These are the activations of a small neural network, seen along a few directions. Each row is one input.
In each table, some parts of the input vary, and every possible input appears once, in random order.
A made-up example of a description, with smaller parts first: values(2) and (point or ring(11) or (line(4) and ring(5))).
Shared parts are said once, and a part with two or three values counts as separate values.

Other details of the inputs shift rows strongly along two fixed directions, in all tables alike. That doesn't count.

Table:
r1: [ 24 -21 -16  19  31 -16  75 -12  36  10  -1 -37 -21 -55  34 -54]
r2: [-16 -17  -8 -36 -18  49 -48  60  -6  66 -27  93   0  75 -20  82]
r3: [-63 -29  15  -3  51  -3 -41  59   2 -82  76 -49  16 -58   5   6]
r4: [-13  27  -9 -13  32  -6  51 -45  21 -18  -4 -63 -28 -59  27 -59]
r5: [ 23   7  27  21  -7 -19  76 -23  45 -15  21 -58  -1 -37 -12 -56]
r6: [ 92   8 -14  33 -33 -16  54 -73 -12  29 -44  14   2  25   9 -38]
r7: [ 48 -14 -19  15  44 -36  36 -26  12 -18 -13 -43   4 -58  46 -50]
r8: [-17  13  16 -16   5   7 -33  20 -18 -38  17   2   5  12  -4  37]
r9: [ 62  55   7  12 -46 -14  64 -60  15  49 -25 -32 -15  32 -14 -34]
r10: [-49 -11  15 -27   3  31 -80  84  -3 -32  53   8  39  38 -22  72]
r11: [-25 -51  -3 -34  32  34 -79  87  -7 -23   3  45  46  15   2  72]
r12: [-55 -78 -18  -5  65  -4 -11  70  14 -60  51 -16  31 -59  21   4]
r13: [ 51  55  -3  16 -41 -29  47 -64   9  69 -11 -34 -27  22 -14 -47]
r14: [ 58  71 -13  15 -26 -44  28 -75 -10  39 -11 -32 -28  26  11 -32]
r15: [  2  30   6 -15  27  -3  62 -45  10 -54 -17 -51 -24 -57  31 -38]
r16: [  4  52   5 -19 -73  -1 -54 -16 -19 122 -15  80 -28  99 -60  39]
r17: [ 14  11 -26   8 -69  -2 -66 -24 -57  83 -62 120  -6 102 -32  40]
r18: [-31 -91  -1  24  39  12 -29  68  14 -57  70 -21  51 -55   1 -16]
r19: [-51 -18  11 -23  -1  42 -68  89  12 -13  57   2  47  41 -39  65]
r20: [-42  13   2 -26  17   0 -50   9 -22 -21  15   5 -19 -10   3  27]
r21: [-31 -40  34  21 -55  45 -66  44 -30  42 -42 116   5  55 -36  74]
r22: [ 49  69   1 -10 -15 -23  42 -90 -23   0 -55  -7 -45   8  22 -13]
r23: [ 22  75 -16 -18  -9 -23  35 -91 -20  31 -47  -7 -59  -6  21 -34]
r24: [-78 -29  14 -39  53  46  -7  59  30 -76  34 -43  21 -55   8   7]
r25: [ 34 -35  -4  49  -1 -21  67 -32   7 -58 -26 -21  21 -39  17 -58]
r26: [ 16  66 -19 -20 -62   6 -67 -17 -30 114 -13  57 -13 118 -44  53]
r27: [-43 -78  -8 -10  60  11   5  73  18 -79  34 -13  42 -47  20  17]
r28: [ 12 -42  27  78  -6 -21  58 -31  11 -12 -17 -15 -16 -74  17 -64]
Description of these inputs: values(2) and (line(6) or line(8)).
The inputs of r22 and r20 match in every part but the values(2) part. If r19 is changed in the same way as r22 into r20, which row does it become? -> r26

Table:
r29: [ 18 -45  -3   7  27   5  10  21   7 -30  10  -5  29 -17  16  -1]
r30: [ 44  20  -2  24 -34 -15   3 -40 -26  16 -29  18  -8  38  -6   6]
r31: [-23 -38  19  30   4   1   4  14   8 -20  -3   9  -6 -47  -2 -26]
r32: [-36  19 -25 -57  10  27 -73  28 -32  37 -20  74  -9  56  -6  76]
r33: [ -8  -9  17  12  -6   6  15  27  29 -10  47 -46  24  -1 -30 -18]
r34: [ 60  22 -13  33 -33 -17  78 -79  20  74 -52   0 -37   0   8 -61]
r35: [-37  15  28 -12   0   9  11  15  28 -12  40 -38 -11 -28 -18  -5]
r36: [-32  11 -11 -31  34  15   8  14  26  -7  25 -41 -14 -27  14 -10]
r37: [ 30  11 -15   3 -11   4  28 -33 -15  35 -55  45 -18  21   9   6]
r38: [101   2 -22  40 -19 -39  67 -83  -5  46 -55  14  -8  11  22 -50]
r39: [-36   1  21   2  11   1  -9   0   0 -45  10 -22   1 -31   4   0]
r40: [  9  -3  -1  -5  18  -2   8  35  30 -13  37 -46  32  -4   2   0]
r41: [ 29  31  10  22 -42  -7  -3 -47 -33  16 -27  23 -13  27  -6  -6]
r42: [-23 -24   6   1  13  27  22  25  31  -2  14 -18  -1 -25   1 -11]
r43: [-18  10 -30 -62   5  23 -79  37 -33  36 -20  65   0  61  -2  75]
r44: [ 14 -51  -6  37   6 -15   8  21   7 -32  18   1  31 -14   7 -19]
r45: [ 16  18 -13 -19 -20   2 -40   5 -22  11 -14  45  13  62  -6  43]
r46: [  0 -26 -12 -18  31   8   9  25  10 -35  -7 -12  18 -26  22   6]
r47: [  6 -45   4  45  -1 -15  -1  14  -1 -34  19  -9  22 -22  -3 -14]
r48: [ 10 -64 -13  20  18   0  17  27  11 -14  -8   8  23 -34  14 -15]
r49: [ 14 -22   3  15  12   0  14  39  27  -5  37 -37  32  -3  -1  -6]
r50: [-12  10  13  -8   0   5   9  23  31 -17  48 -55  24  -3 -27 -12]
r51: [-40  17   7 -10  26  -9 -16  -8  -8 -42  21 -36 -11 -34  11  -4]
r52: [ 23   5 -14 -31  -5  11 -38   3 -19  26 -23  50  14  54  -1  47]
r53: [-31 -34  13   2  16  14  20  17   3 -27  -9   3  -6 -36  13  -5]
r54: [ -7   7  -8  -7  27 -16 -16   1  -9 -50  31 -42   5 -21  10   3]
r55: [ 18 -41   0  34   7 -11  14  36  31   8  36 -27  36  -9  -4 -20]
r56: [-27 -20  24  12  11  12   4  16   5 -33  -2  -1 -11 -39   2 -11]
r57: [ -8  34  10 -13 -34  11 -55 -11 -37  10 -12  39  -1  45 -18  37]
r58: [ 70  10 -22  38 -18 -29  79 -83  -4  49 -73  26 -28  -7  21 -50]
r59: [-10 -33  16  43 -10  -7  -7   7  -8 -34  21  -5  18 -33  -4 -26]
r60: [ 49  43  13  40 -53 -33  72 -83  13  71 -26 -10 -46  -1 -13 -62]
r61: [ -3  -9   6   6  13  -6  -9   9  -1 -54  20 -29  18 -17   2   7]
r62: [-33  -2  21  -8  19  10  -3  10   8 -40  -2 -11 -11 -38   5  -4]
r63: [ 53  13  -6  34 -31 -30  77 -87  -9  48 -74  22 -42 -12  20 -56]
r64: [-36 -15  10 -18  24  11  13  12   6 -35  -9  -6  -6 -35  16   1]
r65: [-51  34   2 -50  -6  24 -90  21 -35  31 -14  64 -28  49 -19  65]
r66: [ 52  30   4  55 -45 -41  55 -97 -16  38 -56   6 -35  -6   9 -57]
r67: [ -4 -27  14  30 -11  -5  14  25  32   4  46 -36  28  -7 -33 -32]
r68: [-16  26  -1 -21  13  -4   1  17  23 -14  58 -69  11  -6 -18 -17]
r69: [-18 -18  -6 -14  36  12  15  17  10 -35  -7  -2   8 -32  18   6]
r70: [ 48   2 -20   0 -16   0  22 -25 -15  35 -55  35  -9  28  13   5]
r71: [-17  26  -5 -36 -19  33 -24   8   5  54 -19  37 -16  47 -14  37]
r72: [ -37   39   -2  -38  -20   17 -101   14  -52   17    9   50   -4   59
  -23   65]
r73: [  2   3 -18 -15  32 -17  -7  10  -1 -49  30 -32  14 -13  21  -3]
r74: [-41  31  14 -24  14   0   3   9  20  -9  50 -53 -23 -30  -9 -10]
r75: [-31 -17  23  22   3   3  -2   6  -3 -38   9 -13   1 -32   1  -6]
r76: [ 10  43  21   6 -46  -1  23 -35   4  57  -8   9 -37  25 -26  -7]
r77: [  9 -10 -19 -26  48  -8  -5   9   2 -34  21 -28  16 -21  27   0]
r78: [ 10 -32  -3  19  12  -4   7  23   4 -45  19  -9  27  -8  10  -5]
r79: [ -9  33 -19 -49  -8  13 -79  48 -13  57  24  27  15  79 -21  68]
r80: [-54  21  -9 -61  -2  26 -74  23 -37  37 -22  69 -23  53  -8  70]
The inputs of r44 and r73 match in every part but one. If r31 is changed in the same way as r44 into r73, which row does it become? -> r65
The inputs of r71 and r42 match in every part but one. If r64 is changed in the same way as r71 into r42, which row does it become? -> r53
Describe the family of inputs behind these rows. -> line(4) and (values(4) or ring(9))
Change only the values(4) part in r42. List by row number the other rows that result. -> r33, r49, r76
Change only the line(4) part in r30. List by row number the other rows that result. -> r47, r54, r61
Change only the line(4) part in r41. List by row number the other rows that result. -> r57, r59, r72

Table:
r81: [ -3 -11 -19 -29   4  16 -50  30 -17  19 -10  50  17  43  -3  49]
r82: [-59 -19  19  -1  31   3 -10  29  11 -62  46 -42   3 -58   1 -12]
r83: [ 49 -12 -24  21  25 -27  68 -31  21   0 -10 -38   0 -37  33 -53]
r84: [ 11  38  -6  -7 -35  -6 -33 -15 -16  56  -1  21  -9  54 -24  15]
r85: [-49 -25   7 -21  34  18 -58  65  -4 -66  53 -18  33 -14  -2  37]
r86: [ -41 -100   24   44    0   25  -25   71    5  -38   14   42   38  -31
  -14   11]
r87: [ -6 -25  -3  -3  38   0  35   0  14 -40  -8 -23  -2 -56  29 -25]
r88: [ 21  36  -3 -11 -34  -1 -21  -7  -5  61   0  20  -6  59 -25  22]
r89: [-67  -4  12 -37   6  35 -82  51 -25 -21  15  38   4  20 -15  67]
r90: [ 76 -30  -2  70 -38 -29  53 -47  -5  22 -42  22  11   6   4 -42]
r91: [  7   4 -18 -12 -12   8  -4 -12 -12  58 -43  55 -23  30   3  16]
r92: [ 17  23  13  16   2 -17  67 -40  28   1   3 -55 -25 -41   9 -54]
r93: [-29  16  11 -29 -21  32 -28  28   4  30   2  27  -1  43 -28  41]
r94: [ 50  71 -13  -1 -43 -30   0 -74 -30  56 -31  15 -30  56  -7  -7]
r95: [ 12  -1   5   5  16  -3  45   9  38 -31  36 -69  21 -24   1 -29]
r96: [ -9  -7   3  -1  37  -7  32  -9   7 -59  -4 -37  -7 -58  31 -24]
r97: [-12  24   9   4 -11  -5   7 -23   3  18   1 -14 -23  -9  -7 -19]
r98: [ 31  23 -15  -9   2 -14   3 -26 -16  -2 -22   3  -3  18  16   7]
Describe the family of inputs behind these rows. -> values(2) and (point or line(8))
Change only the values(2) part in r96. List by row number the other rows that result. -> r98
Which other rows agree with r95 in the values(2) part? List them by row number. -> r81, r83, r84, r85, r88, r90, r94, r98
